array([[ 45, 114, 105,  75, 104,  60],
       [103, 105, 106,  99,  93, 105],
       [117,  61, 113, 101,  91, 100]]) Out: 114

array([[141, 122, 102, 144, 109, 113, 103],
       [ 87, 121, 112, 151, 121,  91, 129],
       [115, 127, 115, 133, 122,  72, 126]]) Out: 122

array([[ 95,  99, 100, 115, 105,  96],
       [143,  89,  58,  79, 112,  84],
       [ 62, 113, 122,  50,  97, 136]]) Out: 99

array([[ 43, 128,  88, 111,  78,  82],
       [104,  54,  98,  91,  95,  92],
       [129, 114,  99,  71, 107, 136]]) Out: 128

array([[159,  43,  43, 152,  48, 156,  48],
       [140,  64, 148,  71, 149, 139,  62],
       [154, 161,  41,  41,  45, 150,  43]]) Out: 43

array([[144,  51, 120,  89],
       [ 95,  43, 128, 148],
       [129, 107,  96, 111]]) Out: 51

array([[ 98, 124, 117, 105, 110,  97],
       [ 84,  96,  90, 104, 154,  87],
       [133, 115,  90,  88,  74, 131]]) Out: 124
---
Input:
[[ 92  43 134 113  66  85  88]
 [ 99 119  88 136 133 107 101]
 [107 152  84 114 136  95 140]]
Output: 107

Input:
[[133 164  69  94  63 118  85]
 [ 89 110 109  82  59  93 107]
 [ 77  97  90 107  96  93 105]]
Output: 77

Input:
[[126  77  78 114  94  55  98]
 [ 61  74  68  74  95  68 158]
 [101 133  76  65  78 102  98]]
Output: 101

Input:
[[ 73 103  96 110 151 111 125]
 [130 131  66 102 123  85  62]
 [ 76 105 112  97  92  99 120]]
Output: 76

Input:
[[103 115 122  76 101  94]
 [ 60 129  86 115  73  99]
 [ 78  77  46 123  89  98]]
Output: 78

Input:
[[121  93 111 146]
 [136  72  86  89]
 [118  97 154  85]]
Output: 118
---
135  35  92  90 yields 35
81  91  39  113 yields 91
52  89  36  115 yields 89
169  129  150  102 yields 129
73  82  129  42 yields 82
47  166  43  139 yields 166
64  96  38  56 yields 96
137  150  113  122 yields 150
40  133  123  141 yields 133
109  149  167  96 yields 149
---
157  119  109  119  85
72  92  108  101  129
-> 101

96  102  142  78  141  66
99  105  142  68  141  33
63  97  111  143  108  135
-> 141

158  96  133  170  44
58  31  52  42  144
-> 42

129  114  99  127  90  62  119
85  95  75  107  84  110  108
85  136  72  110  50  104  61
-> 110

98  140  42  87  65  104
159  75  70  121  39  93
-> 39

161  69  37  78
78  106  108  75
91  71  111  103
-> 108

97  140  105  157  109
165  131  102  47  104
160  44  60  60  57
-> 47

92  142  157  110
86  137  159  114
73  72  137  81
-> 159
---
91  76  49  149  88  114  90 → 149

117  123  105  123  87  108
117  151  105  106  88  108
117  145  105  105  87  108
→ 105

96  87  155  114  150  127  93 → 114

98  53  109  104
120  144  142  49
→ 120

99  45  93  96
159  42  98  111
→ 159

79  52  134  134
89  30  111  101
51  98  44  63
→ 51
---
51  119  84  56  75  87
155  93  170  143  104  81
147  74  150  129  106  132
out 147

79  137  139  118  82  160
63  124  130  73  127  51
80  121  64  74  74  96
out 80

126  153  86  62
56  102  115  91
45  131  76  129
out 45

107  98  107  90
103  99  78  121
115  91  153  45
out 115

40  138  112  67  113  149
85  99  146  108  124  90
83  80  51  153  115  104
out 83

122  148  60  92  139  57
151  90  79  105  103  91
143  69  67  103  86  100
out 143

105  51  109  55  75
142  76  121  106  126
65  133  89  113  113
out 65

107  168  124  97  89  163
91  168  109  97  89  163
149  134  169  97  89  163
out 149

102  79  93  89  93  84  169
72  74  95  67  80  77  165
108  110  97  113  108  107  76
out 108
---
[[144 138 109  78  79  80]
 [123 150 100 115  75 106]
 [105 117 108 122 113 109]] gives 100

[[ 84 101  62  91  72 162]
 [114  70  60 117 107 153]] gives 62

[[131 114  66 151  87]
 [ 66  32 151  99  73]] gives 66

[[ 75 119 152 123]
 [ 96 134 151  87]
 [ 95 134 151  87]] gives 151

[[ 95  94  33  42  51]
 [103 103 117 105 113]
 [134  42 117  65 146]] gives 117

[[ 94 151 104  71 148  75]
 [ 85  33  58  55  78  94]] gives 104

[[123  85 149  39 160 110]
 [131  60 133 105 104  55]
 [ 83  96  90 125  88  92]] gives 133

[[ 71  88  73  84 108]
 [ 91  49  86  88 104]] gives 73

[[133 134 162 125 107  95 120]
 [154  59 109  74  58 126 122]] gives 162

[[121 100  93 107  98 110]
 [ 39 117 118  87  98  68]] gives 93
---
array([[ 96,  61,  73, 110, 127,  61,  86],
       [108,  85, 124,  37, 100, 106,  77],
       [ 90, 100,  99,  52, 114, 118,  97]])	90

array([[ 74, 137, 109,  69, 127, 109, 127],
       [ 65, 139,  95,  64, 112, 145, 111],
       [ 90, 137, 142,  70,  39, 147,  95]])	90

array([[ 64,  81,  72,  66,  47,  76],
       [ 99, 105, 106, 100,  97,  92],
       [ 64,  85,  78,  76,  63,  76]])	64

array([[ 88, 135,  51,  63, 141, 135, 112],
       [101, 132,  79,  88, 129, 131,  97],
       [101,  77,  77,  78,  85,  76, 153]])	101

array([[124,  49, 111, 167,  52],
       [105, 139, 167, 108,  98],
       [122,  55, 105, 156,  74]])	122

array([[101,  84, 129, 105],
       [ 97,  95, 108,  85],
       [109,  59, 168,  63]])	109

array([[132,  91, 160,  34, 133,  77],
       [ 70, 132, 100, 156, 147, 120],
       [107, 153,  81, 102, 120,  76]])	107

array([[135, 140,  86, 124],
       [ 52,  34,  84, 140],
       [130, 144,  81, 114]])	130
---
46	143	65	65	32	86	43 -> 65

94	83	160	86	86	103	124
135	145	54	139	136	78	113
117	115	107	117	115	93	115
-> 160

150	126	156	153	158
135	130	125	123	118
-> 156

48	49	127	59	72
101	99	59	96	170
-> 127

163	112	107	77	159 -> 107

132	91	32	119
77	92	137	83
-> 32

48	156	70	87	113	58 -> 70

89	89	70	72	76
110	108	47	32	72
84	83	80	88	79
-> 70

46	81	61	78
78	108	127	84
85	99	161	92
-> 61

34	90	131	108	121	106
32	90	130	99	129	88
-> 131
---
117  89  89  81  119  106
106  91  162  129  108  89
89  108  114  106  127  104
: 91

108  78  94  104  106  94  96
97  45  97  112  132  65  90
: 78

71  73  120  137  165  71
109  92  101  122  127  85
134  137  100  71  38  138
: 92

47  59  107  106  88
164  156  150  73  162
: 59

102  49  118  39  147  131  145
101  96  96  57  116  131  124
: 49

129  150  140  106  69  50  62
120  131  121  97  75  71  86
85  137  158  128  76  44  60
: 131
---
99  113  160  121  94
119  101  52  105  127
==> 105

69  110  137  83  153 ==> 83

81  85  121  116
142  42  118  142
==> 118

156  57  52  128  144  160  88 ==> 160

50  69  126  142  40 ==> 142

60  109  154  42  163 ==> 42

159  31  71  122  159  107
98  106  101  94  104  99
==> 104
